A small network was shown many inputs. Here are its activations along a few directions, one row for each input.
Each table varies a few parts of the input and shows all the possible inputs, shuffled.
A made-up example of a description, with smaller parts first: one of 3 separate values, together with either a single point or one of 11 places around a ring or (one of 4 places along a line, together with one of 5 places around a ring).
Shared parts are said once, and a part with two or three values counts as separate values.
In the rows, zero is written as 128.

Rows:
row 1: |  83 |  60 |  62 | 127 | 159 | 108 | 126 | 139 | 134 | 136 |  93 | 126 | 115 |  37 |
row 2: | 129 | 112 |  71 | 122 | 127 | 110 | 120 | 178 | 129 |  70 |  95 | 108 | 115 | 146 |
row 3: | 131 | 107 | 128 | 104 | 120 | 114 | 102 | 190 |  89 | 132 |  88 | 147 | 157 | 131 |
row 4: | 126 | 110 |  46 | 146 | 142 |  79 | 115 | 134 | 167 |  83 |  90 | 165 | 139 | 150 |
row 5: | 127 | 101 |  51 | 135 | 148 | 102 | 132 | 132 | 120 | 112 | 125 | 161 | 120 | 118 |
row 6: | 131 | 191 | 188 | 125 | 111 | 187 | 127 | 135 | 147 | 142 | 158 | 108 | 114 | 151 |
row 7: | 145 | 173 | 210 | 132 |  94 | 137 | 148 |  80 | 105 | 149 | 144 |  78 | 100 | 127 |
row 8: | 128 | 183 | 159 | 154 | 135 | 177 | 138 | 105 | 161 | 170 | 176 | 136 | 132 | 144 |
row 9: | 132 |  99 |  95 | 140 | 145 | 102 | 109 | 153 | 115 | 159 | 120 | 175 | 175 | 122 |
row 10: | 103 |  89 | 122 |  89 | 120 |  86 | 123 | 178 |  91 | 100 |  88 | 151 | 162 | 146 |
row 11: | 164 | 137 | 213 | 151 | 127 | 154 | 156 |  53 | 157 | 167 | 173 | 115 | 117 | 133 |
row 12: | 164 | 145 | 242 | 122 | 108 | 165 | 141 |  82 | 140 | 141 | 155 |  92 | 103 | 138 |
row 13: | 125 | 192 | 150 | 165 | 131 | 150 | 138 |  68 | 132 | 171 | 162 | 112 | 125 | 133 |
row 14: | 122 | 110 |  81 | 101 | 125 | 111 | 124 | 166 |  96 |  91 |  98 | 133 | 104 | 132 |
row 15: | 128 |  98 |  62 | 136 | 134 | 119 | 131 | 143 | 111 | 126 | 140 | 158 | 158 | 108 |
row 16: | 150 | 153 | 199 | 134 | 143 | 182 | 147 |  77 | 176 | 177 | 187 | 127 | 125 | 144 |
row 17: | 104 |  82 |  94 | 123 | 142 |  74 | 127 | 143 | 119 | 127 | 122 | 178 | 180 | 135 |
row 18: | 145 | 162 | 186 | 165 | 113 | 129 | 152 |  46 | 121 | 172 | 169 | 101 | 109 | 125 |
row 19: | 121 | 121 |  75 | 113 | 119 |  90 | 107 | 166 | 141 |  60 |  63 | 139 | 124 | 164 |
row 20: | 133 | 105 |  39 | 155 | 152 |  99 | 129 | 146 | 155 |  91 | 122 | 138 | 131 | 132 |
row 21: |  80 |  67 |  94 |  92 | 136 | 123 | 108 | 170 | 111 | 112 |  76 | 101 | 101 |  52 |
row 22: | 124 | 201 | 178 | 129 | 107 | 161 | 127 |  99 | 114 | 142 | 148 |  84 | 109 | 140 |
row 23: | 123 | 106 |  93 | 101 | 112 | 127 | 122 | 177 |  85 | 100 | 111 | 130 | 142 | 122 |
row 24: | 153 | 169 | 233 | 110 | 121 | 186 | 128 | 113 | 154 | 143 | 171 | 110 | 115 | 141 |
Q: Changing only one part turns row 17 into row 10. The same change can be made to row 1. Which row results?
A: row 21
Q: What is each input in this table made of?
A: one of 2 separate values, together with either a single point or one of 5 places around a ring or one of 6 places along a line
Q: Which other rows does row 20 become when the choice among 2 separate values takes its other values? List them by row number.
A: row 2
Q: A walk changes only the place on the ring of 5. It starts at row 12 and steps to row 7. List the rest of the walk in order.
A: row 22, row 6, row 24

Rows:
row 25: | 138 | 101 | 166 | 122 | 141 | 129 | 130 | 110 | 115 | 181 | 138 | 119 | 128 |  96 |
row 26: | 136 | 170 | 161 | 110 |  92 | 142 | 121 | 130 | 128 | 113 | 137 | 110 | 117 | 169 |
row 27: |  85 | 100 |  35 | 105 | 149 | 108 | 110 | 186 |  83 | 132 | 107 | 160 | 151 |  87 |
row 28: | 140 | 182 | 133 | 132 | 119 | 138 | 140 | 141 | 142 | 107 | 148 | 122 | 121 | 179 |
row 29: | 132 | 137 | 129 | 163 | 146 | 128 | 132 | 113 | 163 | 164 | 148 | 168 | 157 | 141 |
row 30: | 154 | 129 | 163 | 125 | 137 | 115 | 132 | 125 | 120 | 162 | 152 | 155 | 168 | 158 |
row 31: | 122 | 127 | 101 | 146 | 137 | 147 | 136 |  92 | 164 | 116 | 156 | 125 | 106 |  99 |
row 32: | 132 | 158 | 105 | 150 | 147 | 139 | 131 | 106 | 163 | 105 | 155 | 166 | 132 | 161 |
row 33: | 124 | 150 | 165 | 128 | 111 | 149 | 117 | 111 | 109 | 131 | 103 |  79 |  80 | 106 |
row 34: | 125 | 120 | 189 | 114 | 118 | 140 | 136 | 119 |  93 | 137 | 129 |  92 | 125 |  96 |
row 35: | 131 |  83 |  27 | 149 | 129 |  41 | 131 | 127 | 112 |  85 |  79 | 151 | 129 | 140 |
row 36: | 123 | 148 | 126 | 142 | 103 | 159 | 143 | 121 | 135 | 110 | 132 |  84 |  84 | 127 |
row 37: | 133 | 141 | 181 | 113 | 107 | 141 | 122 | 124 |  97 | 130 | 137 | 122 | 167 | 159 |
row 38: | 121 | 110 | 131 | 142 | 154 | 131 | 141 |  96 | 169 | 174 | 142 | 134 | 124 |  84 |
row 39: | 122 |  63 | 108 |  78 | 129 | 112 | 100 | 218 | 128 |  73 |  56 | 133 | 131 | 118 |
Q: What is each input in this table made of?
A: either one of 3 separate values or (one of 2 separate values, together with one of 6 places around a ring)
Q: Which other rows does row 32 become when the choice among 2 separate values takes its other values? List them by row number.
A: row 31
Q: Which other rows belong to the same alternative as row 27? List them by row number.
A: row 35, row 39

Rows:
row 40: | 115 |  79 |  68 | 153 | 165 | 111 | 122 | 106 | 127 | 174 | 134 | 150 | 165 |  72 |
row 41: | 149 | 130 |  65 | 181 | 134 |  94 | 144 | 106 | 149 | 125 | 170 | 181 | 162 | 143 |
row 42: | 121 | 143 |  42 | 131 | 148 | 111 | 116 | 131 | 159 |  86 | 107 | 154 | 139 | 175 |
row 43: | 140 |  97 | 156 | 129 | 159 | 147 | 145 |  41 | 129 | 185 | 151 | 113 | 105 |  82 |
row 44: | 119 | 151 | 194 | 115 | 122 | 185 | 125 | 110 | 115 | 165 | 144 |  68 | 110 |  82 |
row 45: | 167 | 153 | 150 | 152 | 151 | 141 | 144 |  48 | 167 | 155 | 161 | 138 | 110 | 168 |
row 46: | 144 | 131 | 106 | 124 | 103 | 106 | 117 | 199 | 118 |  74 |  97 | 136 | 126 | 166 |
row 47: | 102 |  84 |  76 | 126 | 139 |  85 | 124 | 145 | 135 |  99 | 101 | 144 | 124 |  91 |
row 48: | 101 | 125 | 193 |  88 |  88 | 143 | 118 | 151 |  87 | 128 |  96 | 105 | 121 |  89 |
row 49: | 105 |  72 | 117 |  90 | 119 | 114 | 116 | 222 |  97 |  97 |  92 | 125 | 116 |  83 |
row 50: | 132 | 174 | 176 | 104 |  92 | 124 | 131 | 155 | 100 | 102 | 123 | 120 | 142 | 207 |
row 51: | 141 | 197 | 192 | 142 | 114 | 174 | 134 | 123 | 153 | 144 | 161 | 102 | 116 | 178 |
Q: What is each input in this table made of?
A: one of 2 separate values, together with one of 6 places around a ring
Q: Changing only the choice among 2 separate values turns row 46 into row 49. The same change can be made to row 42. Which row results?
A: row 47
